Here are a small network's activations along a few directions, averaged over the inputs that share one value of a field.
Related values have similar rows: they may be neighbours, one step apart, or belong to one group.
In the rows, 500 means zero.
Strong random noise was added to every row along 14 fixed directions; ignore it. To show where, here is one row again and again, with new noise each time:
[432 417 482 576 484 663 525 825 258 508 668 267 607 797 664 537 615 655
 265 446 490 445 669 724]
[726 262 442 386 540 597 530 457 523 551 498 318 600 486 387 500 423 338
 716 520 403 500 333 472]
[279 424 407 598 383 427 489 390 563 418 396 399 610 439 673 442 535 631
 640 543 401 287 412 221]
[760 506 296 460 541 303 270 282 506 510 529 708 707 595 297 714 578 704
 531 581 738 614 165 562]
[366 815 514 541 528 449 462 493 436 650 668 693 183 233 639 477 495 470
 307 428 468 707 444 519]
[273 618 251 706 296 344 277 438 704 317 319 762 542 545 494 337 353 574
 460 565 682 612 482 657]
[588 531 420 433 532 437 320 633 416 526 542 510 457 729 668 464 440 496
 573 468 558 279 545 506]
[758 415 546 385 842 456 675 544 248 935 945 198 380 377 510 549 509 669
 874 313 477 365 323 587]
[307 728 595 704 428 388 661 609 395 499 419 363 534 511 469 369 310 404
 579 676 790 360 824 677]
[653 403 463 672 614 347 355 206 393 499 540 820 682 256 692 475 483 631
 756 391 328 453 473 387]
[473 856 591 370 578 534 426 449 439 522 491 238 416 246 528 481 513 563
 552 582 418 440 668 220]
[499 326 662 713 575 437 688 447 563 323 415 368 492 629 166 669 569 381
 386 570 350 743 618 747]
[538 541 466 543 551 606 467 752 267 451 668 294 630 858 647 788 741 653
 203 625 329 438 313 363]
[623 454 541 438 648 530 288 563 470 383 493 515 402 640 559 390 444 548
 523 315 296 462 752 577]
[678 394 801 286 598 392 666 452 317 550 468 639 432 725 482 621 492 297
 459 465 618 172 506 339]
[428 409 393 462 459 597 505 576 626 505 580 283 496 580 528 535 581 613
 476 448 387 499 457 507]


TIKEN, 13 values:
raro: [395 512 390 497 469 358 491 520 339 580 516 351 576 590 693 539 546 631
 656 625 592 237 173 226]
fufi: [590 602 376 552 527 718 537 583 731 385 537 467 766 540 307 505 466 695
 527 580 484 702 584 612]
beset: [539 664 284 570 432 751 256 637 505 291 399 634 905 567 496 411 446 716
 378 624 531 677 555 518]
funi: [428 556 635 404 447 611 467 451 481 445 551 519 493 415 628 659 803 642
 184 422 308 515 632 266]
veti: [517 598 560 269 465 547 396 468 674 482 464 628 313 525 449 488 496 462
 327 367 566 601 726 586]
gat: [480 506 429 859 387 362 252 536 356 163 171 741 753 757 619 610 601 410
 373 786 473 478 529 443]
gimi: [668 483 196 601 364 847 296 803 619 425 510 422 740 535 425 338 315 387
 491 629 514 849 502 886]
nuse: [543 390 543 465 588 387 590 459 499 522 515 562 570 705 380 424 375 663
 655 413 693 281 461 575]
pidu: [700 478 308 422 567 574 358 524 588 519 523 358 517 403 278 386 370 495
 724 557 453 696 181 548]
bal: [480 586 487 429 550 487 537 621 374 625 556 221 404 491 480 392 419 466
 641 574 582 376 391 444]
fil: [210 567 437 690 545 243 514 556 650 540 438 268 117 461 521 546 650 497
 675 547 408 474 577 547]
mem: [338 529 616 345 313 465 479 346 628 356 196 672 349 414 273 499 573 439
 212 542 695 626 404 381]
givug: [675 345 651 199 572 642 492 528 465 389 384 660 474 682 316 416 434 407
 296 339 540 611 522 563]
TIKEN is arranged as a ring.
A walk along TIKEN starts at nuse and steps to its neighbour veti. Put funi, gat, gimi, pidu in the order it reaches them.
Answer: gat, gimi, pidu, funi
Which values are neighbours of beset? Give them in the order they are listed.
Answer: fufi, fil
How many steps from neighbour to neighbour lead from mem to givug, at the fewest?
Answer: 5

VONA, 13 values:
soluk: [393 356 577 688 503 462 799 556 743 464 540 646 423 668 409 399 255 406
 600 433 431 409 398 630]
lupif: [409 624 577 511 295 562 562 376 406 540 451 578 684 247 686 490 513 439
 410 559 647 401 745 388]
kidu: [379 536 376 503 511 520 527 675 625 587 618 557 361 557 708 322 398 657
 659 378 467 317 295 395]
lezin: [320 532 549 572 458 310 255 449 313 412 391 601 317 524 810 500 661 442
 332 406 432 470 864 499]
febo: [584 549 638 471 626 504 437 503 296 386 448 551 551 540 337 337 381 627
 465 473 555 525 514 533]
vubo: [397 509 561 428 404 497 633 507 515 662 645 458 512 491 659 554 580 612
 482 407 660 234 641 467]
gazet: [492 389 473 413 533 592 575 501 605 524 630 538 523 554 467 548 596 709
 396 345 446 550 429 553]
nolu: [644 547 347 426 501 475 355 502 578 644 623 598 469 476 706 668 623 477
 578 512 492 429 399 407]
kavap: [420 394 554 463 435 366 482 373 520 449 351 621 391 530 544 523 513 320
 437 507 505 458 477 398]
kepub: [351 663 494 483 531 479 462 572 538 534 464 456 139 388 474 422 466 358
 417 483 410 656 480 523]
dag: [525 657 540 482 616 528 428 472 566 495 517 586 402 336 491 427 463 606
 573 406 385 577 588 483]
gikif: [523 574 708 638 630 410 545 493 268 435 503 442 392 425 522 669 659 370
 380 621 255 584 485 332]
das: [646 460 627 404 626 389 536 472 596 445 442 722 301 730 314 554 415 294
 461 432 504 514 531 583]
VONA is arranged as a ring.
Which values are neighbours of gazet? Give them in the order they are listed.
Answer: kepub, das
Which values are neighbours of lupif? Give them in the order they are listed.
Answer: soluk, kavap
Which values are neighbours of kidu? Give them in the order they are listed.
Answer: dag, gikif
